A small network was shown many inputs. Here are its activations along a few directions, one row for each input.
Each table varies a few parts of the input and shows all the possible inputs, shuffled.
Descriptions start from the smaller parts, as in this example, which fits no table here: one of 2 separate values, together with either a single point or one of 9 places around a ring or (one of 4 places along a line, together with one of 8 places around a ring).
Shared parts are said once, and a part with two or three values counts as separate values.
(in the rows, 128 means zero)

Table:
x1: [113 160 112 120 159 118 120 120 138 137 130 158  84  88]
x2: [122 110 131 108  90 138 106 135 124 127 158 113 155 136]
x3: [126 109 131 101  78 140 121 140 117 149 131 100 167 137]
x4: [ 96 142 103 130  91 107  94 135 115 102 152 146 104 145]
x5: [209 100 204 247 181  68 244 176 117  21  17  76  86 245]
x6: [140 127 128 118 156 151 128 107 142 159 126 139 146  88]
x7: [107 120 118 115  92 129 106 131 117 120 155 119 141 141]
x8: [108 139 112 110 100 119  96 142 122 107 152 122 127 142]
x9: [125 134 122 131 159 145 124 102 135 157 137 150 133  95]
x10: [142 116 133 114 135 161 147 103 143 185 121 142 153  96]
x11: [120 151 113 114 167 131 122 117 138 145 130 143 113  95]
What is each input in this table made of?
> either a single point or (one of 2 separate values, together with one of 5 places along a line)

Table:
x12: [ 83 121 116 128 123 101 133 138 103  92 129 110  74 156]
x13: [139 142 123 145 108  87  94 154 136  75 109 142 114 133]
x14: [166 150 129 152 193 144 150 121 142 135 108 135 125 121]
x15: [134 134 150 143 182 101 175 107 154 154 124 130 116 124]
x16: [116 106 164 132  79 156 163 150  96 130 115  80 122 139]
x17: [166 150 130 146 163 123 137 120 150 140  66 140 121 109]
x18: [168 117 115 132 102 137 130 146 127 121  92 111 179 166]
x19: [128 138 121 150 147 106  94 146 125  79 136 140 119 165]
x20: [167 100 157 151 107 150 124 150 121 115 125 108 164 143]
x21: [ 70 157  83  78  97 173  67  53 131 186 188 173 176  60]
x22: [147  98 143 141 102 130 164 142 112 136 145 106 153 159]
x23: [ 90 137  86  26  98 159  47 110 139 196 203 158 149  51]
x24: [108 124 137 154 115 102 118 145 117 101 142 145  82 161]
x25: [111 120 138 115 175 122 196 109 141 132 108 116  97 107]
What is each input in this table made of?
> either one of 2 separate values or (one of 3 separate values, together with one of 4 places along a line)

Table:
x26: [187 100 139 103 134 133 151 143 153 151  81 124 159  98]
x27: [ 97 121 120 144 149 148 196  88 117 144 123 103 116 107]
x28: [119  98 143 110 162 150 170 122 133 157 140 111  88 121]
x29: [106 114 141  75 146 132 178 141 125 162  97 111 101 110]
x30: [ 86 102 147 140 102 116 143 133  85 120 163 117 119 167]
x31: [107 142 132 165 131 101  83 138 121  80 128 162  98 168]
x32: [136 147 123 171 189 116 113 106 126 132 100 154  82 120]
x33: [ 93 111 133  83  94 110 135 168 111 114 133  74 113 141]
x34: [106  88 139 146 157 138 174 106 105 165 129 126  98 118]
x35: [ 90 114 125 148  83 116 157 108  91 108 158  95 120 150]
x36: [164 116 131 167 128 175 151  92 135 149  75 128 162 123]
x37: [ 84 154  86  56 110 178  47  63 141 232 186 185 148  15]
x38: [159 125 139 103  79 109 118 178 139 120 107 100 185 151]
x39: [ 66 155  60  54  60 168  21 103 124 180 211 171 172  64]
x40: [162 152 120 139 190 104 136 130 152 118 134 154  81 107]
x41: [152  96 156 149 102 135  92 122 124 100 129 111 179 170]
x42: [183 115 153 130 151 155 156 136 159 155 113 141 163 129]
x43: [144 152 129  95 171 103 136 143 150 111  82 166  83 101]
x44: [122 167 109 167 180 133 138  92 146 100  92 147  97 109]
x45: [135 156 109 110 120  72  98 175 130  81 124 120 101 128]
x46: [179 114 134 144  87 138 113 175 120 132 143 110 165 163]
x47: [131 159 124 136 135  92 103 167 142  76 159 148 101 156]
x48: [146 116 141 155  71 141 119 110 122 101 111 125 180 173]
x49: [104 178 108 166 125  96 112 121 131  63 130 133 122 151]
x50: [107 118 132 117 111 121 145 161 105 120 182  81 114 155]
x51: [164 116 155 156 160 148 143 105 140 156  98 131 179 131]
Changing only one part turns x50 into x28. The same change can be made to x48. Which row results?
> x36
What is each input in this table made of?
> one of 2 separate values, together with either a single point or (one of 3 separate values, together with one of 4 places along a line)
Change only the choice among 2 separate values in x43. List by row number the other rows that result.
> x45

Table:
x52: [127 131 122 118 110 128  99 146 130 114 144 121 145 132]
x53: [149 131 132 136 152 137 142 114 141 164 114 145 137 110]
x54: [128 115 134 125 129 156 155 112 129 158 126 119 154 132]
x55: [121 136 121 117 111 120  91 140 124 100 148 133 130 130]
x56: [112 133 123 111 144 128 133 128 125 133 145 129 105 124]
x57: [141 128 127 129 161 132 135 121 140 144 119 145 121  98]
x58: [157 113 135 125 150 147 146 105 143 152 104 134 149 100]
x59: [114 152 108 125 105 119  89 134 128  98 149 138 115 134]
x60: [140 121 130 126 103 126 107 134 127 129 146 122 161 140]
x61: [120 122 133 128  99 133 125 128 122 141 128 113 147 125]
x62: [131 141 121 127 161 128 127 121 137 144 120 162 106 110]
x63: [ 98 143 112 129 107 116 109 124 116 115 141 134 103 126]
x64: [113 119 124 121 112 123 120 139 119 138 141 123 133 134]
x65: [113 129 132 127 139 137 135 118 130 140 134 120 121 119]
x66: [129 150 106 119 164 112 127 118 140 137 126 159  95 110]
x67: [101 143 116 111 141 118 132 123 132 116 144 135  95 117]
x68: [147 113 129 112  96 146 115 133 130 128 136 118 171 142]
x69: [127 108 131 116  99 143 133 122 121 139 122 107 162 127]
x70: [192 103 192 226 166  71 213 181 111  29  32  85  87 239]
x71: [104 133 122 128 110 126 107 130 114 122 136 126 115 124]
x72: [124 123 140 130 129 143 148 116 130 147 132 118 136 116]
What is each input in this table made of?
> either a single point or (one of 4 places along a line, together with one of 5 places along a line)
